A small network was shown many inputs. Here are its activations along a few directions, one row for each input.
Each table varies a few parts of the input and shows all the possible inputs, shuffled.
A made-up example of a description, with smaller parts first: one of 8 places around a ring, together with either a single point or one of 9 places around a ring or (one of 2 separate values, together with one of 6 places along a line).
Shared parts are said once, and a part with two or three values counts as separate values.

Other details of the inputs shift rows strongly along three fixed directions, in all tables alike. That doesn't count.

Rows:
x1: [-15.5  10.4   5.1 -15.4 -35.1  26.0 -15.7   1.1  -0.3 -24.4  -6.2   9.5]
x2: [ -9.8  10.4 -26.4 -27.1  12.7   9.6   1.3  19.5 -28.7  25.3 -28.6 -28.2]
x3: [ -2.1   6.8  -1.1   1.6  17.2   0.0  -6.9   2.3 -18.1  21.0 -21.3  -2.4]
x4: [-25.8   9.6   4.9  -9.6 -41.3  21.7 -18.0  -3.1 -10.7 -28.0 -12.6  12.9]
x5: [ -8.8 -17.1  -9.1  -3.1 -36.1  25.1  10.4   5.1  -3.7 -16.0  11.1   3.1]
x6: [ -3.2 -23.8   6.8 -24.5  19.7  -1.8   3.0  19.6  35.4  42.9  14.0  -5.0]
x7: [ 21.1  -1.5   5.5  34.2  42.1 -42.2 -17.3  -8.1 -33.7   8.8 -25.8 -13.4]
x8: [ 4.3 25.6  9.1  1.3  8.2 22.9 46.8 13.3 64.0 15.4 35.9 21.9]
x9: [ 31.9 -18.5   0.6  54.4  36.8 -34.4 -31.6   8.5  -6.9   2.8 -16.0  -9.5]
x10: [ -0.9  34.8 -18.6   7.3 -58.0   0.7  12.8  -6.1 -26.6 -13.2   0.8  50.5]
x11: [ -9.2  12.0  -1.5  19.0 -30.6  23.7  13.5  11.2  10.4 -12.4  -1.4  20.2]
x12: [ -7.6 -16.8  19.8  -1.1 -42.4  28.2  -3.0  -7.6 -13.6 -21.3   1.4  31.6]
x13: [ -6.0 -15.4  -6.0 -32.3   6.1   8.9   6.8  -0.2 -10.7  19.9  -4.6 -10.8]
x14: [-16.2   5.6 -10.2   7.2 -34.8   9.1 -10.8  -1.1  -4.7 -36.3  -6.3  -1.8]
x15: [-11.2 -19.8 -13.7 -32.5  15.4  -6.2  -2.1   4.2 -25.0  26.3 -13.4 -24.6]
x16: [ 28.3 -44.3  -0.2  33.1  28.5 -35.6 -28.2   1.1  -7.2   2.8  -1.3 -17.2]
x17: [ 4.8 10.4 21.1  5.0  4.8 11.4 14.9  2.2 96.7 12.0 39.4 24.1]
x18: [-12.2   7.5  15.6  -0.8 -34.4  24.1 -20.6  -9.0   0.6 -27.5  -1.4  23.6]
x19: [ 20.6 -37.6  48.9  47.6   8.8 -18.6 -35.1 -25.4   1.4  -5.2   5.1  42.7]
x20: [ 11.3  -1.0 -12.1  30.1  32.0 -28.7  -3.3  11.2 -21.6   2.8 -12.6 -20.3]
x21: [  1.5 -13.1  25.8 -22.9   8.6  21.6  18.1  11.5  72.1  39.1  37.4  25.3]
x22: [ -4.3  12.8   2.7 -21.2  10.2  25.3  13.5  31.5  47.0  42.0  10.6   4.7]
x23: [ 24.7  -1.5  37.0  52.3  24.5 -28.0 -14.6 -29.6  31.7 -24.2  21.9  29.6]
x24: [ 14.6  -4.3  51.7  41.1  22.4 -23.8 -33.8 -45.7  15.9 -14.5  -0.3  49.1]
x25: [ -1.3 -32.1 -22.0   0.4   6.5 -15.8  -7.7  16.5 -12.8   8.1  -4.2 -31.3]
x26: [  7.3 -10.5 -40.2 -26.3 -12.0 -38.7  -0.2   6.7 -28.9  24.4   8.4  -8.3]
x27: [ 17.4   8.4  32.5  24.1  19.1 -23.6 -12.8 -32.6  14.7 -13.6   6.2  16.5]
x28: [-17.1  16.8   4.2  -0.6 -19.9  23.1   6.7  -6.3 -22.5  -3.5 -21.5  22.8]
x29: [ -4.1 -11.9   5.3 -37.5  26.8   5.5  19.5   4.1  36.4  50.4  17.0  -4.6]
x30: [ -7.9 -15.9 -26.9 -19.7   7.6  -8.9  19.3  16.7 -15.4   7.5   5.6 -37.0]
x31: [ -5.8 -22.1  -2.8  15.0 -35.7  12.3  -0.7  -3.2 -17.8 -23.3   2.0   6.8]
x32: [ 14.9  -5.0   7.1  19.4  42.6 -18.4 -23.2  -4.0 -16.3  24.7 -20.3  -0.8]
x33: [ -8.9   5.8  -7.8 -24.9  16.3  -0.6 -15.6  -5.3  -1.2   9.7  -8.7 -16.9]
x34: [  1.4 -16.8 -28.6 -18.5   8.3  -6.8  15.6  17.8 -21.1   1.2   4.9 -40.5]
x35: [ -5.8  12.4  -4.3  10.6 -19.0   5.1  -1.8 -12.0 -15.2 -44.5   4.3  -0.9]
x36: [ -5.0  28.9  -1.5  -6.0 -16.1  21.9  25.4  -1.2 -14.0  -6.4  -5.5   6.2]
x37: [ 22.7 -39.2  18.2  21.2  46.9 -35.5 -34.4 -22.4 -25.6  16.9  -9.7  -0.1]
x38: [ -6.5  11.2 -31.4 -27.2   6.5  -2.7  10.1  17.7  -0.1 -10.1   3.5 -44.1]
x39: [-12.3  15.2   2.1 -37.5  17.9   8.9   4.0   0.8  41.2  27.9   8.7  -7.1]
x40: [ 23.3   5.9  17.3  33.0  35.0 -27.3  -6.3 -11.1  -8.4  11.4 -10.4   2.8]
x41: [-12.9  10.3 -26.5 -14.4   4.4 -10.5   2.8  11.1  -8.9 -14.3  -2.3 -37.0]
x42: [-15.4  12.6  -8.1  -2.9 -51.4  31.1   2.8  -1.1   5.5 -44.0   2.2   7.4]
x43: [-0.8 16.1  3.1  1.7 -2.1 24.8 31.3 22.7 71.4 25.8 25.8 16.1]
x44: [ -4.2  18.2 -11.5  12.3 -25.3  20.2  23.5   7.4 -22.7 -30.3  -4.9   4.9]
x45: [-17.8  13.4   3.8   6.2 -39.0  32.3  -3.2  10.0 -22.1 -10.5 -18.0  20.4]
x46: [  8.5  -3.8  15.9 -11.4  14.8  12.9  45.9   3.2  70.9  20.6  52.4  17.4]
x47: [-14.8   1.1 -19.5 -12.0   2.2   4.4 -11.5  30.6 -23.8  20.1 -26.8 -23.3]
x48: [ 19.1 -21.5  21.1  17.8  21.2 -27.8  -3.8 -24.9 -18.8   1.3   1.9   1.7]
x49: [ 11.9  17.8  10.8 -20.5  30.5 -10.0  13.7  -6.3  51.0  15.2  18.0  -8.7]
x50: [-11.9  15.9  15.4  -7.2 -29.0  22.4 -10.1 -27.0  -9.8 -32.1  -8.7  26.9]
x51: [ -6.1  -2.1   8.3  -9.6 -33.0  20.4  21.5 -21.7 -29.2 -23.6   4.0  14.1]
x52: [  0.6 -10.4 -19.8 -31.8   3.8  -4.1  14.6   2.7 -33.3   6.1  -9.4 -36.9]
x53: [-15.4  16.2 -25.6 -37.0   8.7 -11.7   2.0   3.6 -18.1   1.2 -15.1 -47.1]
x54: [  2.0  24.5  10.1  14.2 -23.8  15.9  17.4 -14.1 -25.6 -26.9 -13.7  21.3]
x55: [ 17.4   0.7  10.4  17.4  29.4 -32.4 -26.1 -24.6 -15.4 -14.1  -9.0 -12.8]
x56: [ 20.6 -10.1  26.2  51.1   1.8 -13.6 -30.7 -22.4  22.3 -30.0  10.2  27.4]
x57: [  5.5   5.7 -21.0  14.8  20.6 -13.9   4.4  18.7 -21.9   4.4 -10.3 -29.5]
x58: [ -3.1 -12.0  -8.7 -21.6  11.2 -13.5  14.5  -3.6 -22.0  11.4  -4.4 -25.2]
x59: [ -7.4   2.0 -41.4  -5.8  -1.0   8.1   0.6  35.6 -15.5  11.5 -15.0 -40.0]
x60: [-10.1  -9.6  -5.0   3.2 -32.4  15.1  21.9  -6.8 -26.5 -30.5   9.8   4.5]
x61: [  1.1  26.6 -10.2  -1.8 -47.6 -18.6  -8.7 -25.5  -5.8 -25.7  12.8  42.0]
x62: [ -9.5   5.2   0.2 -31.6  16.7   4.3  -6.9  20.4  50.8  31.4  12.1 -15.7]
x63: [  0.5   1.1  -5.4   0.1   3.5   6.9 -14.0  23.8  -9.4  14.0 -17.7  -6.6]
Description of these inputs: one of 3 separate values, together with either a single point or (one of 4 places along a line, together with one of 5 places around a ring).
The inputs of x24 and x28 match in every part but the choice among 3 separate values. If x62 is changed in the same way as x24 into x28, which row does it become?
> x45
Change only the choice among 3 separate values in x53. List by row number the other rows that result.
> x7, x58
A walk changes only the place on the ring of 5. It starts at x57 and steps to x40. List the rest of the walk in order.
> x3, x45, x43
Change only the place on the line of 4 in x57. List by row number the other rows that result.
> x8, x20, x44
Change only the choice among 3 separate values in x56. List by row number the other rows that result.
> x5, x59

Rows:
x64: [-29.2  15.0 -34.2 -72.4 -18.5  22.6  25.3  19.6 -10.1  11.5  -3.2 -43.2]
x65: [  1.1  -5.3 -23.5   2.9  12.8 -17.6 -26.7  11.5 -63.7   7.4 -36.5 -27.5]
x66: [-20.0  -7.7   1.7   2.2 -47.9  34.9   0.9  -1.1 -36.4 -32.9  -9.6   7.1]
x67: [ -7.2  10.5  14.0  12.1 -14.2  18.3   5.7  -7.5 -14.4 -11.7 -11.2  20.4]
x68: [  6.1  -3.4  24.3   7.5  -0.9   6.2  15.5 -20.7  13.8  -3.5  12.9  28.0]
x69: [-15.9  21.7  -4.9 -39.2  11.3  14.6  22.9  18.5  44.7  41.6   9.0  -5.8]
x70: [ 13.4  24.4   9.8  38.2   2.4  -6.4  12.8  -3.2  26.9 -20.2  15.5  20.7]
x71: [ 12.8 -18.8  20.9  18.5  -1.1  -0.4  -9.9  -4.7  20.8   5.9   7.8  27.9]
x72: [  1.6  -1.9  26.1  10.3 -11.0  -4.2  -0.6 -28.8   0.8 -12.3   7.7  34.3]
x73: [ 20.4  -6.6  11.5  16.8  55.1 -36.8 -35.7  -4.4   2.2  20.9 -14.3 -14.1]
x74: [  1.0  10.0 -31.9 -23.3  11.6   7.7  32.5  38.4  67.5  22.2  32.0 -31.2]
x75: [ -6.8 -26.3 -25.3  -1.3   2.3 -19.8 -38.3   7.7 -47.5  -0.6 -31.7 -38.5]
x76: [-21.1  -0.3  -5.1  -9.6 -46.1  31.0 -13.4  -6.6 -26.7 -36.9 -10.3  10.9]
x77: [  8.9  -3.1  25.4   7.1  -9.0   4.2  14.9 -19.3  11.3   0.8  17.4  39.0]
x78: [ 35.0  -8.3  -8.7  30.3  53.3 -54.3  -5.9   0.7  10.7   7.7  14.2 -28.4]
The inputs of x78 and x74 match in every part but one. If x77 is changed in the same way as x78 into x74, which row does it become?
> x71
Describe the family of inputs behind these rows.
> one of 3 separate values, together with either a single point or one of 4 places along a line
Change only the choice among 3 separate values in x68. List by row number the other rows that result.
> x66, x67
Change only the choice among 3 separate values in x73. List by row number the other rows that result.
> x64, x76

Rows:
x79: [ 17.4 -35.8  40.5  51.6   3.4 -30.7 -52.3 -43.1 -67.6 -22.4 -29.7  35.8]
x80: [-28.7   7.9 -21.9 -17.1 -72.3  39.6  26.1   7.4 -32.9 -39.1  -0.1   1.9]
x81: [ 12.6 -34.9  16.2   4.7  36.3 -28.5 -34.7 -14.1 -16.7  22.7  -8.6  -0.8]
x82: [  1.6  12.8 -18.7  -5.0   9.5  -7.0  19.4   5.4 -11.3   5.2  -4.5 -17.6]
x83: [ -2.0  -3.3 -51.2 -32.1  31.6  -9.0  10.3  53.2   4.4  38.8  -2.8 -71.9]
x84: [-26.6  43.7 -25.2 -14.2 -61.4  38.8  26.4   1.0 -33.4 -38.6 -12.6   4.1]
x85: [ -0.2  -8.0 -21.4   2.2  -0.2  -0.4  11.0  18.5  -3.4   1.4   1.3 -21.3]
x86: [ 18.6 -22.8  16.5  19.3  44.4 -28.0 -35.6  -3.9 -23.3  26.3 -21.7  -2.7]
x87: [ 4.3  3.4 25.0 11.9 -3.9 13.7 16.0 -2.6 70.7 -4.2 36.7 27.3]
x88: [13.0 29.4 24.2 11.8  6.9 10.3 34.9 -6.4 54.1  6.5 27.5 36.7]
x89: [-24.4  -3.3  22.2  13.9 -63.1  30.5 -28.8 -35.8 -69.9 -57.9 -31.3  36.9]
x90: [ 6.8 30.3 22.4  9.8  4.6  6.8 24.0 -6.2 63.7  0.3 26.8 35.1]
x91: [  9.1 -27.8  -2.4  36.7 -13.2 -19.0 -28.3 -14.1 -45.9 -39.5  -7.4  -0.5]
x92: [ -4.3  15.4 -14.3 -11.1   7.7  -6.7   4.0   2.4  -2.9  -3.9  -2.8 -24.9]
x93: [ 5.4  9.4 20.3 17.0 -4.9 13.1 15.4  5.7 72.0 -3.3 32.5 32.2]
x94: [ 9.7 13.0 18.8 21.1 -4.7 14.1 19.6  3.9 68.8  2.7 32.6 33.2]
x95: [-14.7  -6.8 -51.0 -54.4   3.0   4.5  12.0  41.3   9.3  21.3   3.8 -67.0]
x96: [  1.0  -1.2  39.6  -4.6   3.7  22.1  20.8 -13.2  48.8  27.2  19.0  50.3]
x97: [ 17.1 -18.3  12.5  21.4  42.4 -31.1 -43.0  -5.5 -16.7  26.2 -23.0  -3.8]
x98: [ 24.2  -7.3   3.0  23.1  38.5 -45.0 -10.3 -10.7 -14.4   8.7  -3.3 -11.6]
x99: [ -0.7   4.8 -17.6 -15.1   6.1  -9.6  10.2  -0.4 -10.2   0.6   4.6 -18.6]
x100: [-36.8   4.2  -4.1 -44.7 -65.8  50.3   4.7  -8.5 -36.9 -24.5 -15.7  12.4]
x101: [-12.6  13.7 -48.3 -60.3  13.9  -2.4  20.0  29.3   1.7  25.4  -1.5 -64.1]
x102: [ 10.4 -18.8  15.0  14.0  37.5 -26.5 -41.9  -3.4  -8.3  19.8 -19.9  -1.3]
The inputs of x86 and x88 match in every part but one. If x89 is changed in the same way as x86 into x88, which row does it become?
> x92
Describe the family of inputs behind these rows.
> one of 3 separate values, together with one of 8 places around a ring
Change only the choice among 3 separate values in x99. List by row number the other rows that result.
> x81, x91
Change only the place on the ring of 8 in x91. List by row number the other rows that result.
> x80, x83, x85, x87, x93, x94, x95
